A small network was shown many inputs. Here are its activations along a few directions, one row for each input.
Each table varies a few parts of the input and shows all the possible inputs, shuffled.
Descriptions start from the smaller parts, as in this example, which fits no table here: one of 2 separate values, together with either a single point or one of 11 places along a line or (one of 4 places along a line, together with one of 8 places around a ring).
Shared parts are said once, and a part with two or three values counts as separate values.

Other details of the inputs shift rows strongly along two fixed directions, in all tables alike. That doesn't count.
These rows show it; all are for the same input, with only those details redrawn:
[ -4   3  49 -19  34  21 -66   9  -3 -30  91  16  27]
[ -4  -9  49   0  50  30 -43  19 -21 -18  68  29  40]
[ -3 -19  50  16  64  36 -22  26 -35  -6  49  40  52]
[ -2 -13  48   9  52  31 -31  22 -27 -10  55  31  41]
[ -3  -4  49  -9  41  25 -53  15 -11 -23  78  22  33]
[  0  20  40 -43  -6   9 -93  -4  24 -39 108 -15  -9]
[ 23   4  -6   9 -66  12  -7   5  -5  34 -13 -56 -75]
[ 16   9   8  -8 -48  11 -35   2   4  10  25 -44 -56]

Table:
row 1: [ 12  22 -45   1 -65 -11  22 -39  45   4 -55 -60 -75]
row 2: [-32   2  19 -50  48 -15 -39  -2   0 -49  49  24  71]
row 3: [ 13  20 -74   4 -90 -28  36  -8  32  36 -57 -56 -70]
row 4: [  0 -38  -4  79  84  31  92   4 -41  34 -96  67  76]
row 5: [ 18  14   0 -10 -66   7 -35  -1   9  15  18 -57 -73]
row 6: [-21  28 -13 -33  25 -21 -28  -1  34 -32  58  27  35]
row 7: [ 22 -26  53  48  37  36  71   9 -37  36 -26  49  34]
row 8: [ 17  37 -62 -10 -82 -17  38 -24  37  31 -70 -56 -71]
row 9: [  7  25 -50  -6 -67 -34   2  -7  40   7 -23 -31 -48]
row 10: [-12  34   2 -80 -34 -50 -88 -36  47 -63  64 -36 -17]
row 11: [-26  -4   0 -33  36 -10 -40 -10  23 -52  48  14  14]
row 12: [ -1 -35 -18  31  48  -1  46  22 -35  19 -57  46  38]
row 13: [ 19   6 -58  30 -53 -28  44  -4  13  34 -69 -25 -48]
row 14: [-29   2   8 -32  17 -19 -30 -20   8 -47  21 -15   7]
row 15: [ 13  -1  11  21 -48  15  13   6 -35  38 -37 -54 -50]
row 16: [ 33  11   8  36 -45  27  26  -5   4  46 -40 -45 -46]
row 17: [-22  -2  -3 -44  40  -9 -36   7  17 -39  52  32  50]
row 18: [-23 -51   4  58  85  15  75  16 -74  25 -87  52  75]
row 19: [-28  30  -1 -72  -4 -33 -51 -14  24 -43  48 -17   9]
row 20: [ 14 -47  41  79  55  32  96  36 -67  53 -35  69  48]
row 21: [  0  13 -63 -24 -67 -25  21   1  18  28 -50 -46 -72]
row 22: [  3   7  59 -58  -8  -6 -69 -11  19 -45 118  18  -8]
row 23: [-15 -60 -12  68  91  25  81  28 -64  35 -85  72  68]
row 24: [ 20 -12   3  69 -10  27  48  24 -31  57 -41 -14 -17]
row 25: [-10  36   6 -59  18 -10 -59 -29  60 -62  77  16  48]
row 26: [-28  16  23 -61  27 -30 -67  -8  17 -64  62  17  49]
row 27: [ -7  -1 -21 -23  -6 -19 -15   8  14 -14  -3   9   0]
row 28: [-23  -6  -1  16  59  -4   2  -1  11 -33  25  37  45]
row 29: [ 11  12 -67  19 -84 -28  26 -24  36  32 -61 -56 -83]
row 30: [  2 -31  -3  70  81  28  96  24 -47  31 -94  78  90]
row 31: [ 32  23 -54   8 -82 -22  34 -32  36  28 -82 -53 -72]
row 32: [ 18 -12  23   7 -61   0  38  -2 -38  38 -33 -29 -60]
- Changing only one part turns row 26 into row 27. The same change can be made to row 14. Which row results? => row 11
- What is each input in this table made of? => one of 4 places along a line, together with either one of 2 separate values or one of 6 places along a line
- Change only the place on the line of 6 in row 29. List by row number the other rows that result. => row 3, row 6, row 9, row 13, row 28

Table:
row 33: [ 29  -1  39 -20 -83   7 -45   6  -7  19  48 -56 -95]
row 34: [  17  -28  -22   61   11   17   70   -3  -22   35 -102    9    0]
row 35: [ -6  33 -16 -59 -49 -28 -63 -23  33 -26  19 -53 -28]
row 36: [ -2 -42 -28  37   6   3  77  16 -45  40 -88  13 -21]
row 37: [ 12 -13 -28  -2 -39 -19  22   5 -14  27 -57  -9 -30]
row 38: [  6  22 -29 -45 -85 -49 -27 -15  31 -10   6 -45 -68]
row 39: [-38 -15  23  -9  90  13 -11   6 -24 -36  23  39  72]
row 40: [-15 -31  23 -16  75   8 -16  14 -19 -34  27  68  67]
row 41: [-39 -16  23   3  83   3   8  13 -35 -25  19  42  85]
row 42: [-17   1   6  13  73  -1 -14  26  -4 -23  42  60  84]
row 43: [ 20  41 -28 -48 -80 -22 -20 -29  55   2  -4 -47 -53]
row 44: [-23  14  -1 -30  45  -3 -64  -2  41 -50  86  22  29]
row 45: [ 14   4 -50  23 -29  -5  17  13   6  36 -51 -16 -21]
row 46: [ 20  32 -24 -22 -76 -31 -34 -41  53  -7 -11 -52 -58]
row 47: [ 28  17  14   6 -74  23 -50  13   9  28  53 -61 -86]
row 48: [ 37 -23  40  60 -14  59  69  28 -61  74 -40  -2 -25]
row 49: [-26  47  12 -82 -18 -40 -98 -25  46 -71  93 -31   8]
row 50: [ -2   1 -50  30 -28 -10  35  11   6  30 -35 -22 -31]
row 51: [-20  17  28 -24  32 -22 -48 -30  39 -60  81  21  40]
row 52: [-11  -6  33  25  75  -4   6  -1 -10 -29  18  63  88]
row 53: [  7  -6 -24  30 -19  -4  38 -23   9  16 -59 -22 -40]
row 54: [ 11 -20  96  36  60  45 -27  11 -36  -6  69  42  47]
row 55: [  3 -12 -24  41  -1   8  98   8 -23  48 -76  11   3]
row 56: [  6   4 -28   5 -24   6  52 -10  11  25 -51 -15 -35]
row 57: [ 12  23 -55 -24 -65 -12 -38 -10  54  -3   2 -52 -68]
row 58: [-10   3  28   1  71   6  24  11 -10 -17  20  70  92]
row 59: [ 16 -17 -26  35   3  27  82   9 -19  45 -95  13   0]
row 60: [ -3 -27  86  22  70  52 -21  34 -70   2  53  26  55]
row 61: [ -5 -37 -26  39  -3  -9  83  19 -47  42 -77  14 -10]
row 62: [ -21   33    8  -87   -7  -17 -106  -29   52  -74   84  -30   -1]
- Changing only one part turns row 57 into row 59. The same change can be made to row 47. Which row results? => row 48
- What is each input in this table made of? => one of 5 separate values, together with either a single point or one of 5 places around a ring
- Change only the place on the ring of 5 in row 56. List by row number the other rows that result. => row 43, row 55, row 58, row 59
- Change only the choice among 5 separate values in row 50. List by row number the other rows that result. => row 41, row 51, row 55, row 61
